A small network was shown many inputs. Here are its activations along a few directions, one row for each input.
Each table varies a few parts of the input and shows all the possible inputs, shuffled.
A made-up example of a description, with smaller parts first: line(4) and (point or line(11) or (values(3) and ring(5))).
Shared parts are said once, and a part with two or three values counts as separate values.
In the rows, 128 means zero.

Other details of the inputs vary at random and push rows far along two fixed directions, the same in every table; ignore that.

A family of inputs:
R1: [116 154  66  88  89 144 100 108 146 193 147  71]
R2: [157 105 168 100 128 145 107 148 153 130 114 151]
R3: [150 118 186 160 139 112 144 129  83  86  90 193]
R4: [161 128 162  99 139 124 116 151 149  98 120 112]
R5: [ 86 146  57 102 120 168 121 117 174 181 181  49]
R6: [138 166 125 148 135 116 160 125  96 122 136 107]
R7: [120 150 118 180 117  83 158 117  63 102 110 144]
R8: [146 142 146 113 141 111 135 117 119 127 130 105]
R9: [134 131 136  88 135 145 121 117 142 149 153  97]
R10: [116 102 124 100 120 147 106 126 171 139 130 126]
R11: [158  80 167  83 125 143  80 153 185 106 113 145]
R12: [177 120 186 145 140  98 135 150 107  88  89 182]
R13: [108 132 114 175 119 106 145 110  93 103 120 143]
R14: [131 121 133  93 109 152 101 136 154 161 131 120]
R15: [149 100 188 105 151 145  99 154 160 103 104 191]
R16: [122 109 131 141 134 133 129 132 139 119 122 144]
R17: [153  92 179  74 149 156  87 147 185 118 104 175]
R18: [103 152 128 187 171 106 182 109  71 108 143 152]
R19: [132 144 129 136 140 100 143 120 101 112 134  96]
R20: [ 78 143  56 135 101 149 122 109 147 180 162  80]
R21: [114 146 119 192 144 106 181 122  78  85 145 128]
R22: [142 108 134  60 109 165  88 130 178 163 125 114]
R23: [122 126 131 158 152 104 154 115  94  93 145 121]
R24: [153  84 156  82 122 146  79 152 193 119 117 130]
R25: [170 112 177  82 122 126  91 153 160 118 101 154]
R26: [121 150  69 103  96 140 117 119 137 188 145  76]
R27: [124 111 141 120 156 129 129 122 141 110 146 124]
R28: [119 152 122 190 118  79 168 126  57 101 114 148]
R29: [101 152  58 117  89 122 127 110 122 172 145  70]
R30: [166 106 182 141 135  92 130 154 106  73  87 172]
R31: [110 163  58 126  96 125 134 102 111 185 146  78]
R32: [145  91 160  95 122 132  96 140 168 103 112 146]
R33: [ 91 156  84 208 143 120 182 109  62 142 136 147]
R34: [140  96 160  96 116 137  85 147 178 112 118 140]
R35: [116 124 126 104 135 155 100 124 154 144 122 142]
R36: [112 159  92 194 115  86 172 122  61 124 127 120]
R37: [150 128 164  90 138 154 124 145 155 125 138 124]
R38: [166 105 190 142 142 121 139 146 107  94  94 188]
R39: [104 136 118 225 143 100 187 117  65 100 121 163]
R40: [ 90 157  64  92 130 175 122 121 172 193 181  67]
R41: [ 86 151  56 141 125 154 134 113 133 194 157  95]
R42: [101 127 118 166 128 121 144 109 108 116 122 147]
Each input here is: ring(6) and (values(2) or ring(5)).
The inputs of R32 and R31 match in every part but the ring(6) part. If R13 is changed in the same way as R32 into R31, which row does it become?
Answer: R1
The inputs of R37 and R4 match in every part but the ring(6) part. If R3 is changed in the same way as R37 into R4, which row does it become?
Answer: R7
Which other rows does R3 become when the ring(5) part takes its other values? List them by row number.
Answer: R2, R14, R22, R38
A walk changes only the ring(5) part. It starts at R29 and steps to R30. List the rest of the walk in order.
Answer: R36, R28, R7
A walk changes only the ring(6) part. It starts at R27 and steps to R18. List the rest of the walk in order.
Answer: R9, R8, R19, R23
